A small network was shown many inputs. Here are its activations along a few directions, one row for each input.
In each table, some parts of the input vary, and every possible input appears once, in random order.
Descriptions start from the smaller parts, as in this example, which fits no table here: one of 4 places along a line, together with either a single point or one of 11 places along a line or (one of 2 separate values, together with one of 8 places around a ring).
Shared parts are said once, and a part with two or three values counts as separate values.

Rows:
row 1: [-78  13 -25 -23  -8 -82  -5 -28   9  -2  -9 -71]
row 2: [ 75  66  21  53  19  21 -23  27 -59 -16  56  27]
row 3: [ 26 -71  22 -63 -23  27   0  15  33   5 -19  39]
row 4: [ 14 -75  13 -47 -19  39  12   8  40   8 -32  42]
row 5: [-88   9 -33  -7  -3 -69   7 -35  16   2 -21 -67]
row 6: [  5 -73   5 -35 -13  53  22   5  46  14 -45  41]
row 7: [ 55  57   8  77  26  48  -1  16 -46  -2  37  31]
row 8: [-93   8 -39   4   3 -51  17 -38  22   9 -32 -67]
row 9: [ 48  55   2  86  32  63   8  12 -40   4  25  31]
row 10: [ 36 -67  28 -74 -27  10  -9  21  29  -5  -9  38]
row 11: [-68  18 -19 -33 -11 -99 -14 -22   4 -13   0 -72]
row 12: [ 68  60  18  62  24  39 -13  21 -55  -6  48  28]
The inputs of row 8 and row 6 match in every part but one. If row 1 is changed in the same way as row 8 into row 6, which row does it become?
> row 3
What do these inputs look like to the network?
> one of 3 separate values, together with one of 4 places along a line
Change only the choice among 3 separate values in row 10. List by row number the other rows that result.
> row 2, row 11

Rows:
row 13: [-71  -6 -34 -28  -1  -4  14 -12  42  26 -58 -44]
row 14: [ -22   73   -5   14    7 -107  -33  -14  -47  -32   55  -66]
row 15: [ 73  44  13  38  21  83  -7  39 -27  12  12  44]
row 16: [ 86  30   8  42  20  72   3  45  -5 -15   0  68]
row 17: [-86 -33 -17 -15 -10   8  20 -29  21  54 -28 -40]
row 18: [ 20 -46  16 -57 -28 -56 -16   4  17 -40   4  22]
row 19: [-59 -21 -40 -23  -4 -15  24  -9  65  -2 -71 -20]
row 20: [  7  11  11 -72 -17 -42 -36  22   0  -2   8 -28]
row 21: [-68 -71 -12 -19  -6   2  34 -44  37  21 -38 -24]
row 22: [ -9 -16  29 -60 -27 -29 -31   5 -19  26  36 -25]
row 23: [ 10 -54  34 -64 -22 -36 -16  -8  -4  -9  26  -9]
row 24: [ 55  19  26  48  12  92  -2  20 -43  38  39  45]
row 25: [-57 -62 -28 -14 -14 -20  32 -32  57 -11 -60   6]
row 26: [ 75 -17  32  45  17  87  12  10 -30   7  30  60]
row 27: [ 45 105  -3 123  42  23  -3   5 -74 -15  54   9]
row 28: [ 82 -10  17  48  11  65   9  22  -9 -24   8  88]
row 29: [-101   58  -55   63   21  -69   21  -51   -4   -3  -15  -83]
row 30: [ 21  -5   7 -69 -20 -54 -26  28  23 -31  -4  -3]
What do these inputs look like to the network?
> one of 3 separate values, together with either a single point or one of 5 places around a ring
The inputs of row 24 and row 22 match in every part but the choice among 3 separate values. If row 15 is changed in the same way as row 24 into row 22, which row does it become?
> row 20
Change only the choice among 3 separate values in row 26. List by row number the other rows that result.
> row 21, row 23
Change only the choice among 3 separate values in row 30. List by row number the other rows that result.
> row 16, row 19

Rows:
row 31: [-37 -34  11 -76 -26 -50 -18  -6  10  14   4 -40]
row 32: [-36 -25 -23 -33  -9 -39  13  -7  48 -22 -47 -15]
row 33: [ 59 -12  19   2  -5  33  -6  25  -2 -13   9  58]
row 34: [ 64  -9  42 -34 -14  27 -29  30 -29   9  41  32]
row 35: [ -4  59   8  13   5 -35 -29  -2 -49   9  52 -42]
row 36: [-40  47 -29  89  32  44  26 -26 -24  32  -5 -20]
row 37: [ 67 -20  33 -18  -5  29 -13  22 -13 -10  23  43]
row 38: [ -8  55 -14  49  13 -30  -3  -4 -26 -14  20 -17]
row 39: [ 37 -29   8  37  13 113  26   8   8  34 -15  60]
row 40: [ 59  -3   7   8   6  33   2  27  11 -27 -13  54]
row 41: [-35 -43   0 -62 -19 -47  -4 -15  27  -4 -14 -29]
row 42: [-42 -36 -14 -43 -20 -43   2 -12  36  -8 -29 -13]
row 43: [-79 -59 -23 -13  -7  28  39 -33  48  41 -60 -19]
row 44: [ -1  48   1  31  14 -36 -11  -8 -37 -12  34 -33]
row 45: [ -4  61 -24  52  23 -26   6   0 -10 -26  -1 -18]
The inputs of row 34 and row 35 match in every part but one. If row 39 is changed in the same way as row 34 into row 35, which row does it become?
> row 36
What do these inputs look like to the network?
> one of 3 separate values, together with either a single point or one of 4 places along a line
A walk changes only the place on the line of 4. It starts at row 32 and steps to row 42. List the rest of the walk in order.
> row 41, row 31
Change only the choice among 3 separate values in row 41. List by row number the other rows that result.
> row 37, row 44

Rows:
row 46: [-26   6   5   5   8  -4   0 -12 -26  25  31 -36]
row 47: [ -7  76 -23  55  24  -7 -16  -5 -27  -2  20 -26]
row 48: [ 47 -32   8 -31  -9  38  -1  30  29  -4 -10  49]
row 49: [-28 -36  -2   8  -2  46  24 -14  16  44  -5  -1]
row 50: [-23 -22   8   7   8  31  17 -16   2  37  -2 -16]
row 51: [ -4 -51  13 -33 -24  35  -2   2  11  32  -7  26]
row 52: [-18 -10   7   3   7  17  11 -21 -12  27  13 -34]
row 53: [ -55   11  -29  -31  -11 -100  -11  -19   23  -23  -11  -51]
row 54: [-54 -24 -26 -36 -10 -58  11 -25  39 -22 -43 -41]
row 55: [-12  61 -20  55  21   9   3   5 -27   4   3 -14]
row 56: [-63 -48 -28 -30 -18 -23  24 -18  64  -7 -60  -9]
row 57: [-15  16 -27  54  13  60  29   1  14  25 -33  24]
row 58: [-22  25   6   9   4 -25 -12 -16 -27  22  44 -45]
row 59: [ 55 -17  23 -29  -7  18  -4  35  15  -9 -10  37]
row 60: [ 39  -7   5  39  15  32  12   2  -2 -19  -6  47]
row 61: [ 51   9  18 -34  -2 -10 -25  35  -9 -25  24  17]
row 62: [-60 -32 -16 -28 -16 -47  23 -15  50 -11 -62 -23]
row 63: [-61  -5 -23 -31 -15 -86   7 -11  24 -20 -28 -41]
row 64: [ -9  31 -18  55  22  45  21   0   0  17 -30   8]
row 65: [ -1 -13  15 -42 -10  -9 -32  -1 -28  11  32  -9]
row 66: [ 53  28  21 -30  -5 -29 -36  31 -10 -28  36   7]
row 67: [  1 -38  23 -36 -16  20  -9   1  -3  25  -4  11]
row 68: [ 44   6   6  36  15  19   8  -3 -15 -30   9  30]
row 69: [ 32 -19   0  43   0  42  26   8  12  -7 -13  63]
row 70: [  1  10  23 -34 -19 -34 -36   0 -31  10  42 -16]
row 71: [ 59  -6  18 -36  -2   9 -15  25   4 -22   7  19]
row 72: [  6 -26  22 -40 -17   6 -15  -5 -16  15  11  -5]
row 73: [ 36  24  10  44   7  -8   2  13 -30 -30  23  28]
row 74: [ 39  41   7  43   9 -22 -16   3 -30 -36  39  15]
row 75: [ -5  42 -23  47  29  36  10 -10 -13   3 -11 -12]
What do these inputs look like to the network?
> one of 5 places along a line, together with either a single point or one of 5 places around a ring
The inputs of row 69 and row 68 match in every part but the place on the line of 5. If row 48 is changed in the same way as row 69 into row 68, which row does it become?
> row 71
Change only the place on the ring of 5 in row 66. List by row number the other rows that result.
> row 47, row 58, row 70, row 74
Change only the place on the line of 5 in row 55. List by row number the other rows that result.
> row 47, row 57, row 64, row 75
Which other rows agree with row 46 in the place on the line of 5? List them by row number.
> row 55, row 61, row 63, row 65, row 73
A walk changes only the place on the line of 5. It starts at row 56 and steps to row 62. List the rest of the walk in order.
> row 54, row 63, row 53
